Each row below holds a small network's activations on one input, seen along a few directions.
In each table, some parts of the input vary, and every possible input appears once, in random order.
Descriptions start from the smaller parts, as in this example, which fits no table here: one of 2 separate values, together with either a single point or one of 11 places along a line or (one of 6 places along a line, together with one of 8 places around a ring).
Shared parts are said once, and a part with two or three values counts as separate values.
In the rows, zero is written as 128.

Other details of the inputs shift rows strongly along three fixed directions, in all tables alike. That doesn't count.

A family of inputs:
r1: [100 174 145  91  72 124 170  74 102  78 108 179]
r2: [171 183 160 131 154 125 142  58 106 129  57 157]
r3: [ 95 134 109 108  81 141 143 136 147  83 123 138]
r4: [119 118 118 123 136 143 121 126 115 143 126 133]
r5: [ 96  97 127 111 151 147  36 139 144  69 114 125]
r6: [128 103  85 142 129 143 132 186 145 149 171  78]
r7: [122 104 109 166 192 147  50 205 127 135 151  85]
r8: [104 116 136 127 123 133 144 132 127 127 157 124]
r9: [156 117 109 150 134 126 161 132 147 163 144 112]
r10: [ 82 137 121  89  52 134 177  96 120  91 140 167]
r11: [193 128 167 160 159 105 154 116 134 178 117 130]
r12: [111 103 115 141  95 147 154 182 143 163 166  92]
r13: [134 159 143 128 106 131 134 124 153 144 125 111]
r14: [ 81 101  77  96  97 118 101 138 147  87 139 106]
r15: [141 150 157 127 136 132 140 129 123 133 107 129]
r16: [137 136 163 137 141 127 137 114 113 140 139 135]
r17: [165 145 160 182 148 127 167 141 116 177 156 117]
r18: [ 87 121  94  86 108 119 142 141 130  98 135 140]
r19: [129 141 165 122 133 130 118 103 118 122  90 136]
r20: [102 150 118  87  83 143 116 108 160  91 126 133]
r21: [170 122 167 166 154 122 126 133 126 180 122 112]
r22: [ 45 101  69 115  83 128  95 166 141  86 148 117]
r23: [123 101 124 161 115 134 152 159 139 163 191 111]
r24: [126 128 109 137  85 110 179 120 132 166 131 111]
r25: [ 98 153 145 110 120 124  70  70 124  30  89 181]
r26: [141 130 142 142 196 128  35 109 116  96  82 147]
r27: [170 126 143 154 161 131 129 133 110 192 127  90]
r28: [169 125 178 178 179 122 116 123 114 173 148 123]
r29: [140 162 159 128 144 141 117  79 113  92 112 167]
r30: [ 91 167 134  83  70 120 171  78 107  72 112 180]
r31: [193 123 155 173 244 157  49 141 102 154 107 124]
r32: [111 178 153  83  93 137 154  46  97  68  89 200]
r33: [128  78 117 127 194 130  54 188 126 142 160  95]
r34: [171 149 153 135 170 137  93  64 111 136  68 151]
r35: [186 151 157 157 101 119 201  85 124 180  99 161]
r36: [120 142 156  85 169 159  15 101 109  39  63 157]
r37: [134  79 102 158 181 127  59 195 138 143 162  94]
r38: [145 149 137 100 131 138 119  64 107 120  85 146]
r39: [172 129 157 160 166 119 162 136 123 164 156 124]
r40: [179 139 162 158 167 125 159 107  97 204 111 138]
r41: [108 113  77 149  61 119 195 157 136 173 160 128]
r42: [134 128 102 105  93 107 201 138 130 160 147 113]
r43: [ 79 133  95  88  41 111 201 137 156  86 131 139]
r44: [165 140 147 140 183 148 106 119  96 153 102 140]
r45: [130 131 127 153  79 110 180 141 145 156 132 121]
r46: [132 134 102 144  83 108 181 124 137 155 131 117]
r47: [125 139 124 139  74 117 202 150 140 151 138 120]
r48: [146 125 114 132 159 155 101 153 121 144 138  93]
r49: [146 139 128 133 156 118 146 118 121 138 111 146]
r50: [154 152 134 133 113 111 217 121 105 190 121 147]
r51: [117 104 110 116 120 121 127 196 180 153 192  71]
r52: [ 82 106  81  80  87 122 137 136 144  96 140 111]
r53: [172 140 146 145 125 114 212  74 114 200 105 176]
r54: [ 79  98  67  96  98 115  97 153 159  72 148 109]
r55: [ 77 111 102 119  95 120  91 144 145  59 158 132]
r56: [115  91  95 137 122 110 151 166 145 167 169 107]
r57: [125  82 124 130 187 143  51 228 143 121 170  70]
r58: [158 146 128 126 151 119 143 109 128 131 106 127]
r59: [124 125 129 144 108 131 127 123 129 112 152 142]
r60: [127  97 132 140 149 125  98 161 147 137 144  98]
r61: [132 132 164 102 155 127  92  93 122  97  84 142]
r62: [114 125 164 107 183 126   9  79 112  39  89 166]
r63: [ 59 123  71  92  88 139 104 167 135  72 141  93]
Each input here is: one of 3 separate values, together with either a single point or (one of 4 separate values, together with one of 5 places around a ring).
Changing only the choice among 3 separate values turns r38 into r27. The same change can be made to r59. Which row results?
Answer: r25
Changing only the choice among 3 separate values turns r63 into r42. The same change can be made to r45. Which row results?
Answer: r11
Which other rows does r5 become when the choice among 3 separate values takes its other values? List them by row number.
Answer: r21, r60

A family of inputs:
r64: [138 176 136 116 114 131 152  94 110 111  58 160]
r65: [ 91  79 118 136  99 142  99 180 161 120 181  99]
r66: [100 131 134 115  70 130 142 101 150 108 140 150]
r67: [ 79 132 112 107 120 124 120 150 115  75 118 151]
r68: [140 114 131 129 128 147 133 156 126 179 119  92]
r69: [156 108 150 193 150 128 154 152 111 194 196 117]
r70: [150 124 155 129 139 123 152 161 146 160 146  95]
r71: [109 117 136 161 132 123 101 167 143 108 137 122]
r72: [180 136 190 186 152 127 153 133 135 185 165 102]
r73: [ 89  96  99 116 136 120 101 139 113 127 133 134]
r74: [172 143 140 135 198 117  68 100 125 116  92 135]
r75: [128 125 142 161 165 135  54 150 139  83 147 113]
r76: [187 138 168 170 170 122 110  65 122 163  99 160]
r77: [ 78 109 142 125 133 141  47 170 150  69 137 108]
r78: [104  77  92 124 140 132  99 161 120 128 155 120]
r79: [110 107  81 132 124 109 107 167 148 110 165  90]
r80: [145 148 145 133 143 105 144 134 129 136 104 123]
r81: [150 118 133 134 152 100 125 109 123 165  99 122]
r82: [106 108 125 113 103 113 142 152 145 147 138  96]
r83: [144 151 142 119 191 128  56 127 138  86 106 126]
r84: [ 73 110  75 120  75 104 187 154 119 126 147 141]
r85: [172 141 163 139 197 125  80 132 128 116  96 121]
r86: [135 123 148 154 143 142 128 147 117 157 178 145]
r87: [197 146 151 139 172 141 120  66 102 171  56 151]
r88: [116 101 128 107 130 126  98 153 148 119 139  99]
r89: [146 117 135 178 171 122  72 129 132 123 141 122]
r90: [128 109 149 155 125 131 105 129 142 132 161 110]
r91: [123 150 117 110 122 147 110 127 130  82  84 139]
r92: [132 115 154 151 131 142 137 143 110 147 161 152]
r93: [190 167 184 170 171 127 123  86 125 138 101 161]
r94: [148 163 114 134  94 131 203 123 123 147 121 122]
r95: [119 101  99 129 133 115 100 159 147 110 134 107]
r96: [106  90  86 124 144 130 102 162 128 135 173 115]
r97: [ 69  91  98 130 111 121  65 142 142  88 128 128]
r98: [121 107 127 117 132 123 100 147 145 123 157  84]
r99: [115 164  95 109  69 135 198 135 145 125 121 131]
r100: [129 145 137 101  94 123 205  86 113 157 137 161]
r101: [134 111 142 129 144 140 156 181 123 162 177 106]
r102: [112 108  72 120 102 139 119 142 133 130 142  96]
r103: [120 124 153 146  75 113 196 113 137 173 134 136]
r104: [171 101 156 152 169 136 160 154 109 211 164 109]
r105: [ 97 121 121 106 162 140  68 149 117  57 119 142]
r106: [171 128 143 135 197 115  57  84 116 126  96 119]
r107: [115 121 110  98  93 153 137 132 137 131 118 114]
r108: [105 144 110 103 102  99 131  96 128  89  77 155]
r109: [130 151 116  93 104 107 134  57 132 102  85 167]
r110: [148 157 114 104 117 135 138  56 114 129  69 163]
r111: [199 148 128 162 175 140 140 124 115 195 111 121]
r112: [134 144 114 110 108 128 143  78 108 137  59 155]
r113: [112 144 134 102 100 119 148 131 147 104 144 102]
r114: [122 136 128 106 155 169  66 161 143 105 128  95]
r115: [104 100 108 145 120 123  81 120 136 101 150 123]
r116: [156 122 144 128 137 119 150 138 143 176 153 103]
r117: [ 88 149 153  82 127 130 111 102 103  69  91 165]
r118: [ 96 132  98 102  84 152 141 168 144 109 159  84]
r119: [141 140 151 159 144 111 108  87 116 113  81 170]
r120: [124 144 139 140  93 123 154 112 139 101 118 163]
r121: [109 107  97 122 128 121 131 120 111 135 154 131]
r122: [103 144 153 125 111 128 133  90  90 104 103 195]
r123: [114 110 107 146  65 112 198 115 147 163 147 143]
r124: [116 147 121 113 128 114 105 125 137  67 124 120]
r125: [102 135 105 131  90 116 131 103 144  86 133 161]
r126: [117 129 138 110  95 116 207 107 104 172 123 148]
r127: [145 134 152 129 172 158  84 165 124 147 105  90]
r128: [160 116 100 149 136 138 150 162 128 173 131 105]
r129: [114 112  97 126 151 129 106 147 122 111 150 136]
r130: [162 159 164 113 155 157 108 109 118 127  83 134]
r131: [158 112 126 133 150 159 115 156 135 173 143  87]
r132: [120 126 108 120 112 120 161 113 110 120 120 163]
r133: [140 132 137 124 126 122 163 167 157 161 171  88]
r134: [137 144 121 141 106 113 226 138 112 164 167 130]
r135: [149 116 119 151 154 117 159 130 104 160 153 127]
r136: [ 81 147 123  84  55 106 190 131 149 109 118 120]
r137: [132 150 131  97 121 150 108  84 116 107  91 132]
r138: [172 167 148 141 141 119 213 102 110 178 130 162]
r139: [157 133 104 145 137 135 136 134 118 152 124 108]
r140: [111 133 126 130 111 122 100  87 133  70  92 173]
r141: [139 111 142 143 165 140 128 179 117 151 191  85]
r142: [139 120 145 123 141 133 145 117 102 154 157 125]
r143: [137 160 184 123 108 129 141  73 129  99  94 171]
r144: [110 126 106  92  95 109 128  85 138  97  92 151]
r145: [ 93 139 148 107 132 148  49 118 151  49 125 135]
r146: [120 111  91 137 137 138  99 168 128 131 108 104]
r147: [ 64 136  94  78  49 127 208 151 140 109 179 133]
What is each input in this table made of?
Answer: one of 4 places along a line, together with either a single point or (one of 4 separate values, together with one of 5 places around a ring)
Changing only the place on the line of 4 turns r120 into r71. The same change can be made to r101. Which row results?
Answer: r117
Changing only the place on the line of 4 turns r100 into r126. The same change can be made to r86. Which row results?
Answer: r122
Changing only the place on the line of 4 turns r90 into r65. The same change can be made to r102. Which row results?
Answer: r87
Which other rows does r128 become when the choice among 4 separate values takes its other values? List them by row number.
Answer: r95, r132, r140
Which other rows does r118 become when the place on the ring of 5 takes its other values? List them by row number.
Answer: r94, r102, r137, r139
